These are the activations of a small neural network, seen along a few directions. Each row is one input.
Each table varies a few parts of the input and shows all the possible inputs, shuffled.
Descriptions start from the smaller parts, as in this example, which fits no table here: line(6) and (point or line(9) or (values(2) and ring(8))).
Shared parts are said once, and a part with two or three values counts as separate values.

Other details of the inputs vary at random and push rows far along two fixed directions, the same in every table; ignore that.
These rows show it; all are for the same input, with only those details redrawn:
[-20   6 -65 -19  78  13 -13  26  -1  14  40]
[   2  -34   24   49 -100    5   17   32  -25   24  -28]
[ 23 -16 -13 106   8  40  10   4 -38 -10  37]
[  5  -9 -27  59  23  29   3  16 -25   1  32]
[ 20 -16 -12  98   2  36  11   8 -37  -7  31]
[-15   2 -55  -2  62  13  -7  25  -6  12  37]

Table:
row 1: [ 11  12 -10  47   6  16  13 -11  -5 -17  66]
row 2: [  36   -1   47   33 -110   -6    7   -4  -35    4    1]
row 3: [ -4   7  11 -85 -25 -63 -24  21  12   1 -20]
row 4: [ 16 -33  37  48 -80 -23  17  34 -13  24 -45]
row 5: [ -36   -4  -15 -104  -15  -33   17   48   62   30   -6]
row 6: [-12   2   0 -68 -31 -52 -38  27 -19  12 -31]
row 7: [ -5 -43  45   8 -65 -13  22  -7  18  26 -68]
row 8: [ 36 -13  18  94   9  20 -25 -63 -58 -35   6]
row 9: [ 10   6 -47 -27  95 -17 -24  20  -6 -12  14]
row 10: [ 44   2  46  81   1  56   8 -74 -13 -40  44]
row 11: [-45  18 -69 -46  89  13 -19 -29   1  15  50]
row 12: [  25  -16   73   23 -115   16    9  -47   -6   -1  -25]
row 13: [  9 -24 -15  70  46  18   3 -29 -19   4  -7]
row 14: [ 17 -27  37 102  14  63  39 -48  13 -33  27]
row 15: [ -1  10  -2 -53 101   2 -29 -41  28 -33  26]
row 16: [ 30 -14  -6 106   6  34  23  -2 -17 -20  44]
row 17: [ -7  19 -45 -29  57  14 -31 -46 -19   7  32]
row 18: [  9  21 -37 -22  78 -24 -43   0 -20 -21  37]
row 19: [ 22 -31  42  55 -75 -23  24  28  -5  18 -37]
row 20: [ 31 -16  -4 101  25  14   6  12 -37  -3  13]
row 21: [  3 -11 -29 -18  89   3 -22 -25  -1 -15  -9]
row 22: [  0 -11 -38 -14  87   2 -28 -23 -11 -10 -12]
row 23: [  10  -12   49   29 -119   -9   31    5    6    5    7]
row 24: [  7 -12 -11 -30  94   8  -6 -30  23 -25  -8]
row 25: [ 25   2  -6 100 -10  33   9 -17 -42 -16  62]
row 26: [-33  12 -49 -20  66  19  -8 -39   5   7  48]
row 27: [-19   2 -55 -12  60  13 -10  30  -3  15  34]
row 28: [ 60   4  32  87  15   0  -1 -28 -32 -57  44]
row 29: [ -6 -14   5 -87 -30 -60  -9  47  15  18 -54]
row 30: [-42  70  11 -75 -41 -27  10  90  50  29 -90]
row 31: [  5  32 -51 -28  61   6 -34  -1 -28   3  56]
row 32: [-39  97 -33 -36  30  30   0  43  17 -18  11]
row 33: [ 48 -12  14 104  29  10  32  -2   2 -27  31]
row 34: [-36  -4 -64 -22  87  20  -9 -18   8  14  25]
row 35: [ -40  -19   17 -109   14  -31   19   12   72   29  -48]
row 36: [ -5 -25  26  -1 -87 -14  29  33  22  19 -19]
row 37: [-47  -4  23 -85 -39  -7  17 -17  52  23  -8]
row 38: [-23 -21  37   2 -96   4  19 -30   5  20 -19]
row 39: [-11  -9 -13 -12  95   7  12 -20  34   0  10]
row 40: [ 23 -32  48  43 -84 -28  29  29   9  15 -39]
row 41: [ 28   3  -2  99 -11  30  15 -20 -31 -21  66]
row 42: [  3  -6  -6 -48 115  12  -4 -25  35 -30   4]
row 43: [-47 -23  13 -71 -27  -6  22   0  50  29 -33]
row 44: [-31  73  19 -92 -34 -36  -1  82  26   6 -97]
row 45: [-61  77 -21 -96 -27  -1   8  83  54  21 -61]
row 46: [ -7 103 -11 -11  70   1 -21  29 -14 -45   1]
row 47: [ -5   4  10 -76 -34 -60 -28  23   2   6 -27]
row 48: [ 13 -28   3 115   8  53  21 -47 -21 -16  19]
row 49: [ 59  17  18  82  -6  23  10 -33 -26 -38  67]
row 50: [  -8   85   38  -35 -102    0   13   42  -13   -2  -57]
row 51: [ 24 -23  41 -14 -63 -41   9  29   3  -2 -49]
row 52: [ 25   8   5  41  17  34  -8 -65 -19 -19  38]
row 53: [-27  -9 -38 -11  66  22  10 -25  27   4  23]
row 54: [  8 -49  50  57 -87  -6  22 -15  -6  22 -70]
row 55: [-13  17  -3 -92 -53 -34 -19  24  -6  34 -10]
row 56: [-16   4 -52 -13  59   9  -3  26   9  10  39]
row 57: [  21  -16   52   34 -117   11    1  -46  -31   10  -29]
row 58: [ 12   2 -41  -7  80 -14 -27  21 -22 -10   8]
row 59: [ 28 -22  49 -18 -63 -41  16  28  13  -7 -46]
row 60: [-27  -6  -3 -98  -8 -40 -41 -13  14  11 -45]
row 61: [-52  -1  -2 -97 -24 -13   5 -15  47  29  -8]
row 62: [-37   3 -21 -64 -48 -21  -7  30  -5  38  -3]
row 63: [ -9  15 -25 -63 114  -8 -35 -41  22 -27  29]
row 64: [  4  43 -49 -62  85  -6 -23  -5  13  -6  69]
row 65: [-20 -12  21 -94 -35 -40 -31 -17  19  10 -55]
row 66: [ 30 -50  72  37 -88   1  10 -22 -11 -10 -79]
The inputs of row 49 and row 28 match in every part but one. If row 50 is changed in the same way as row 49 into row 28, which row does it become? -> row 46
Describe the family of inputs behind these rows. -> ring(6) and (point or (values(2) and line(5)))
Which other rows agree with row 39 in the ring(6) part? List them by row number. -> row 4, row 7, row 13, row 19, row 20, row 30, row 33, row 35, row 40, row 54
Which other rows does row 38 become when the values(2) part takes its other values? List them by row number. -> row 41
Which other rows does row 3 become when the values(2) part takes its other values? List them by row number. -> row 63

Table:
row 67: [  2  19 -12   0  14  10  -8 -13  -7  -8  30]
row 68: [-18  10 -38 -45  76 -11  -7  24  23   5   2]
row 69: [ 25 -13  26  50  -3   7   8  -8  -8 -18 -18]
row 70: [ -5 -87 -19  13  79  24   3 -95  18   9  51]
row 71: [  9  11 -14  41  27  19   2  -3 -13 -11  29]
row 72: [-28   1 -28 -58  24 -23   0  48  25  24 -22]
row 73: [ -7  -6  18 -34 -25 -20   0  11  13   9 -38]
row 74: [ -7   7   0 -56  24 -17 -15  -9  16  -3 -13]
row 75: [ 22  -9  34  51 -40   9   9 -12 -16 -13 -14]
row 76: [-20   0   1 -27 -57 -16   8  40   6  28 -24]
row 77: [ 10  -7  10  59 -36  12  17  19 -16   2  -4]
row 78: [  8  16 -34  36  80  22  -3  -5  -7 -19  42]
row 79: [ 29 -14  45  46 -31   3   4 -25 -13 -21 -26]
row 80: [ 26  -6  41  41 -42   8   1 -30 -19 -19 -11]
row 81: [  8   4   0  56 -33  17  13  13 -20   2  17]
row 82: [ 17   1  25  40 -44  11   4 -16 -19 -10   3]
row 83: [ -8   1  27 -54 -58 -22 -10  -7   6   9 -30]
row 84: [-30   6 -31 -60  18 -21  -1  46  23  26 -15]
row 85: [-23   7  -3 -32 -69 -13   7  37   2  31 -10]
row 86: [-24  11  -3 -56 -52 -17  -2  24   9  26 -11]
row 87: [ 31 -19  48  48 -25   1   6 -22 -10 -23 -33]
row 88: [ -8   8  17 -52 -44 -16 -12 -12   3   6 -13]
row 89: [-24  24 -38 -76  63 -13 -18   5  22   5  15]
row 90: [ 10  11 -31  39  86  20  -1  -2  -4 -20  35]
row 91: [  5  25 -38  32  68  26  -5  -9 -12 -16  58]
Describe the family of inputs behind these rows. -> point or (line(4) and line(6))
Which other rows does row 84 become when the line(4) part takes its other values? List them by row number. -> row 73, row 79, row 90

Table:
row 92: [ -7  10  -7 -21  -4  -5  -5   4   2   5   3]
row 93: [ 11 -11  16  45 -41  14  10  -9 -16  -1   7]
row 94: [-13  30   0 -65  -3 -22 -13  19  12   3 -23]
row 95: [-30 -24 -13 -46 -17 -17   7  26  22  35 -18]
row 96: [ 11 -18  16  50 -34  11  14  -2 -13   0  -1]
row 97: [ 25   8  35  46 -37   3   6   6 -15 -18 -25]
row 98: [ 35   8  55  65 -79  11   6  -8 -32 -24 -22]
row 99: [  1  25 -10 -12  24   0  -9   1  -2 -10  14]
row 100: [-23 -10  -3 -47 -29 -19   2  21  15  27 -22]
row 101: [-10  21  12 -54 -24 -25  -6  24  12   6 -36]
row 102: [-20   2  -4 -54 -18 -22  -2  24  16  19 -24]
row 103: [-30 -21 -13 -49 -21 -16   6  22  21  33 -13]
row 104: [ 10  29 -27  17  73  15 -11  -8  -7 -24  38]
row 105: [ 21   5  30  45 -45   5   6  -3 -18 -12 -12]
row 106: [ 23  32 -14  44  68  21  -8 -10 -15 -36  30]
row 107: [  6 -72  52 -43  -4 -16 -10 -95  23  -4 -34]
row 108: [ 10  25 -27  19  76  15  -9  -4  -6 -24  34]
row 109: [-12  30  -1 -63  -1 -22 -13  21  13   2 -22]
row 110: [-11  29   8 -64 -21 -23 -12  18  10   3 -26]
row 111: [ 21   3  25  46 -32   7   6   0 -18 -14 -12]
row 112: [ -7   7  -8 -19   0  -6  -3   8   4   6  -1]
row 113: [  6  15 -32  21  74  16  -6  -6  -4 -16  39]
row 114: [-21   2 -12 -54   2 -21  -4  27  19  19 -21]
row 115: [ -1   9   0 -13   4  -8  -2  15   3  -3 -13]
row 116: [-23 -13  -3 -44 -26 -19   4  25  17  28 -26]
row 117: [ -5  -3 -42  23  68  23   1 -12  -1  -2  52]
row 118: [-26 -15 -14 -44 -23 -10   3  10  14  28  -1]
row 119: [-10  -5 -10 -13  -3  -2   2   6   5  10   6]
row 120: [  1   8 -37  21  69  20  -4 -11  -4  -9  47]
row 121: [-17  22  -5 -66  -8 -20 -13  15  12  10 -13]
row 122: [-16  -5 -31 -15  28   7  -1  -4   8  13  32]
row 123: [ 15 -41  34  80 -70  14  29  -1 -16  10 -12]
row 124: [ 15  15 -24  45  63  25  -5 -15 -15 -22  45]
row 125: [  1   1 -37  26  76  17   0  -2   0  -9  40]
row 126: [ -6   8 -23 -11  43  -2  -4  11   6   0   8]
row 127: [ 24  29 -14  47  71  20  -6  -6 -14 -36  26]
row 128: [ 17 -35  33  83 -78  19  24 -11 -21   7  -4]
row 129: [-21  11 -12 -61  -9 -18  -9  15  14  16  -7]
row 130: [-28 -21  -8 -44 -31 -15   6  19  17  34 -18]
row 131: [ 32 -12  53  81 -78  10  17   2 -26 -15 -31]
row 132: [ 23 -22  42  81 -89  17  19 -14 -28  -3  -9]
row 133: [  29  -59   19   17   88   19  -14 -119    8  -35   27]
The inputs of row 121 and row 99 match in every part but one. If row 126 is changed in the same way as row 121 into row 99, which row does it become? -> row 114
Describe the family of inputs behind these rows. -> values(2) and (point or (line(4) and line(5)))
